Each row below holds a small network's activations on one input, seen along a few directions.
Each table varies a few parts of the input and shows all the possible inputs, shuffled.
Descriptions start from the smaller parts, as in this example, which fits no table here: values(3) and (point or ring(11) or (line(4) and ring(5))).
Shared parts are said once, and a part with two or three values counts as separate values.
In the rows, zero is written as 128.

A family of inputs:
row 1: [ 57  90  93  73 104  18  51 134 169  45  91 100 141]
row 2: [170 143 152 182 122 210 177 107  89 164 145 133  81]
row 3: [189 138 137 202 132 193 198 106  99 201 146 132 136]
row 4: [ 61  98  83  61 110  33  63 136 166  44  96 103 147]
row 5: [ 68  90  82  62 125  16  48 158 183  71  97  89 162]
row 6: [ 45  91  79  50 109  31  47 145 161  51  97  97 163]
row 7: [ 67  95  92  76 112  23  49 144 169  51  93  95 145]
row 8: [176 168 174 189 136 196 205  98  93 171 163 174  99]
row 9: [188 142 148 210 116 194 196  92  85 176 144 133 123]
row 10: [183 178 168 179 150 201 203 111 105 192 160 173 116]
row 11: [187 141 145 206 121 195 196 102  87 182 145 131 129]
row 12: [ 62  96  90  57 126  27  31 164 176  65 106 107 154]
row 13: [170 153 180 156 141 212 183 110  87 171 144 157  95]
row 14: [175 147 146 172 144 210 175 123  97 185 151 125 102]
row 15: [172 140 148 169 143 210 175 118 105 193 149 124 105]
row 16: [169 153 177 152 146 213 183 120  89 177 146 154 100]
row 17: [ 63 100  89  65 115  36  34 164 176  49 103 117 151]
row 18: [176 158 166 153 152 214 184 127  94 184 146 156 100]
row 19: [ 64  95  93  59 119  29  28 158 180  54 101 111 164]
row 20: [178 150 148 166 134 211 170 119  97 184 150 129  99]
row 21: [ 62  99  83  66 114  23  42 152 167  60  99  94 150]
row 22: [ 58  94  89  57 119  14  36 155 169  72  99  86 162]
row 23: [ 60  97  94  74 116  33  41 145 183  36  92 119 153]
row 24: [ 66  93  80  55 129  25  32 163 192  59 106 114 166]
row 25: [180 179 175 188 139 203 209 102 100 177 158 176 103]
row 26: [172 153 174 162 134 212 193 113  90 165 138 168  82]
row 27: [173 176 175 186 144 202 202 107 100 186 161 169 114]
row 28: [198 145 138 202 127 196 203 108  92 187 145 134 130]
row 29: [171 154 171 153 155 210 182 124  96 190 144 155 108]
row 30: [177 171 174 180 157 196 200 109 102 195 165 164 124]
row 31: [ 55  93  79  53 122  23  50 145 171  60  96  91 171]
row 32: [178 153 165 146 154 212 187 131 102 195 151 158 102]
row 33: [ 55  91  81  44 117  25  55 150 179  71  96  95 165]
row 34: [ 55  93  78  43 112  33  54 154 161  58 102  97 157]
row 35: [184 169 168 171 155 197 204 116 108 200 172 168 119]
row 36: [174 146 151 171 134 213 175 120  90 173 152 124  94]
row 37: [ 62  89  93  73 109  35  41 149 172  36  98 124 136]
row 38: [194 141 137 203 134 192 197 111  89 192 150 130 134]
row 39: [ 52  87  92  60  98  29  57 131 160  44  93 104 141]
row 40: [184 139 146 218 109 192 198  89  86 173 139 140 115]
row 41: [ 67 102  85  59 113  22  42 157 169  72 100  94 152]
row 42: [176 147 157 174 128 213 181 109  93 166 147 130  88]
Describe the family of inputs behind these rows.
Answer: line(6) and (values(3) or line(4))
The inputs of row 25 and row 10 match in every part but the line(6) part. If row 4 is changed in the same way as row 25 into row 10, which row does it become?
Answer: row 34
The inputs of row 8 and row 27 match in every part but the line(6) part. If row 2 is changed in the same way as row 8 into row 27, which row does it become?
Answer: row 36
Change only the line(6) part in row 19. List by row number the other rows that result.
Answer: row 12, row 17, row 23, row 24, row 37
Change only the values(3) part in row 17. List by row number the other rows that result.
Answer: row 6, row 21

A family of inputs:
row 43: [165 128 124 190 115 135 163 108 113 159 131 126 150]
row 44: [ 68  99  84  69 116  36  55 146 167  68 112  99 148]
row 45: [158 136 129 200 101 162 158  99 107 141 127 124 120]
row 46: [ 69  91  77  83 113  51  56 139 166  57 111 101 157]
row 47: [155 132 134 162 117 178 159 116 103 150 126 120 111]
row 48: [147 142 148 124 155 160 149 137 122 167 143 140 129]
row 49: [139 149 157 111 162 144 152 132 127 146 158 168 114]
row 50: [135 162 172 122 144 173 147 134 125 132 131 170  98]
row 51: [159 126 122 153 133 152 165 120 109 165 144 118 133]
row 52: [144 137 163 125 139 180 146 128 108 152 129 145 105]
row 53: [ 69 105 100  68 112  38  59 149 161  71  95  98 145]
Describe the family of inputs behind these rows.
Answer: values(3) or (values(2) and line(4))
Change only the line(4) part in row 48. List by row number the other rows that result.
Answer: row 43, row 49, row 51
Change only the values(2) part in row 51. List by row number the other rows that result.
Answer: row 47
